Each row below holds a small network's activations on one input, seen along a few directions.
In each table, some parts of the input vary, and every possible input appears once, in random order.
Descriptions start from the smaller parts, as in this example, which fits no table here: values(2) and (point or line(9) or (line(4) and ring(5))).
Shared parts are said once, and a part with two or three values counts as separate values.

Other details of the inputs vary at random and push rows far along two fixed directions, the same in every table; ignore that.

Rows:
r1: [ 0.40 -3.75 -2.72  1.08  2.20 -1.86 -3.15  1.05 -1.45  1.27  1.31]
r2: [ 0.69 -3.29 -2.87  0.03  1.82 -0.95 -2.64 -0.04 -0.53  1.07  1.82]
r3: [-1.48  4.39  3.92 -1.90 -1.78 -0.28  4.68 -0.47  2.58 -0.62  0.20]
r4: [ 3.54 -1.99 -3.40  0.60  4.22 -2.77 -0.95 -0.39 -1.86  1.35  0.57]
r5: [-0.62 -2.23 -1.49 -0.32  1.46 -1.12 -1.53  0.78 -0.34  0.47  1.35]
r6: [ 0.53  0.88  0.94 -1.62 -0.78  1.73  0.19 -0.46  0.73 -0.17 -0.56]
r7: [-1.96  4.54  4.20 -1.90 -1.36 -0.87  4.80  0.24  2.14 -1.04 -0.60]
r8: [ 0.63 -1.31 -3.14 -0.31  4.67 -1.57 -2.00  0.97  0.86  2.33  2.14]
r9: [ 1.13  3.22 -2.73  0.41  4.45 -3.98 -1.43  2.42  1.82  1.16  0.38]
r10: [-1.36  1.46  2.77 -0.13 -3.50  0.98  0.64 -1.76  2.22 -2.51  0.03]
r11: [-0.64  2.57 -2.65 -2.82  5.34 -2.43  0.25  1.98  1.71  1.83  2.59]
r12: [-0.82  2.62  2.50 -2.54 -1.70  2.07  1.61 -0.20  1.38 -1.08 -0.66]
r13: [ 1.66  1.48 -1.30  0.36  3.44 -4.35  0.43  1.31 -0.25  2.25 -0.30]
r14: [ 1.24 -7.30 -0.05  3.90 -5.10  1.37 -4.19 -3.06 -2.66 -3.31 -1.53]
r15: [ 2.73  0.07 -3.05 -0.32  5.18 -2.89  0.17  0.48  0.26  2.56  0.59]
r16: [ 0.90 -3.27  1.77  1.68 -3.89  2.01 -2.42 -0.59 -2.15 -0.73 -1.71]
r17: [-2.61  3.60  5.24 -2.49 -4.06  2.82  3.06  0.00  2.04 -2.08 -1.48]
r18: [ 1.07 -6.32  0.03  3.19 -5.06  1.98 -3.53 -3.23 -1.28 -2.28 -1.08]
r19: [ 2.86 -1.02 -2.81 -0.51  4.25 -0.09 -2.45  0.44 -0.24  2.02 -0.12]
r20: [-1.90  2.47  1.70 -0.75 -2.95  3.22  3.39 -0.20  0.27 -0.68  0.14]
r21: [ 0.02  2.63 -1.94 -0.66  3.50  1.00  1.80  1.09  0.49  1.99  0.67]
r22: [-1.23  3.68  3.10 -1.64 -1.00  1.03  1.68  1.15  1.49 -0.49 -1.02]
r23: [-1.03  0.88 -0.46  1.05 -0.13  1.07  0.58  0.19 -1.82  1.32 -0.69]
r24: [ 0.61 -1.68 -2.92  0.89  1.92  1.10 -0.39  0.15 -2.82  0.72 -0.32]
r25: [-1.24 -0.93  0.14  0.31  0.10 -1.24 -1.37  1.77  0.28  0.75  1.40]
r26: [ 0.24 -3.64  1.35  2.12 -4.66  1.55 -2.09 -2.98 -0.90 -3.25 -0.50]
r27: [-3.50  4.53  2.89 -0.85 -1.85  2.16  4.06  0.59  0.63 -0.29 -0.77]
r28: [-1.52  2.73  3.96 -0.47 -2.55 -1.15  3.62  0.07  1.04 -0.85 -1.01]
r29: [ 1.03 -7.07  0.35  4.59 -6.06  1.07 -4.25 -2.56 -2.67 -3.11 -1.74]
r30: [ 0.62  2.06 -3.30 -1.00  3.86  0.41  1.42  1.25 -0.96  1.41  0.90]
Description of these inputs: values(5) and line(6).
The inputs of r16 and r9 match in every part but the values(5) part. If r6 is changed in the same way as r16 into r9, which row does it become?
Answer: r10
Which other rows does r27 become when the values(5) part takes its other values? List them by row number.
Answer: r1, r22, r28, r29
Which other rows does r25 become when the line(6) part takes its other values? List them by row number.
Answer: r1, r2, r5, r8, r11
Which other rows does r12 become when the values(5) part takes its other values? List them by row number.
Answer: r4, r11, r26, r30
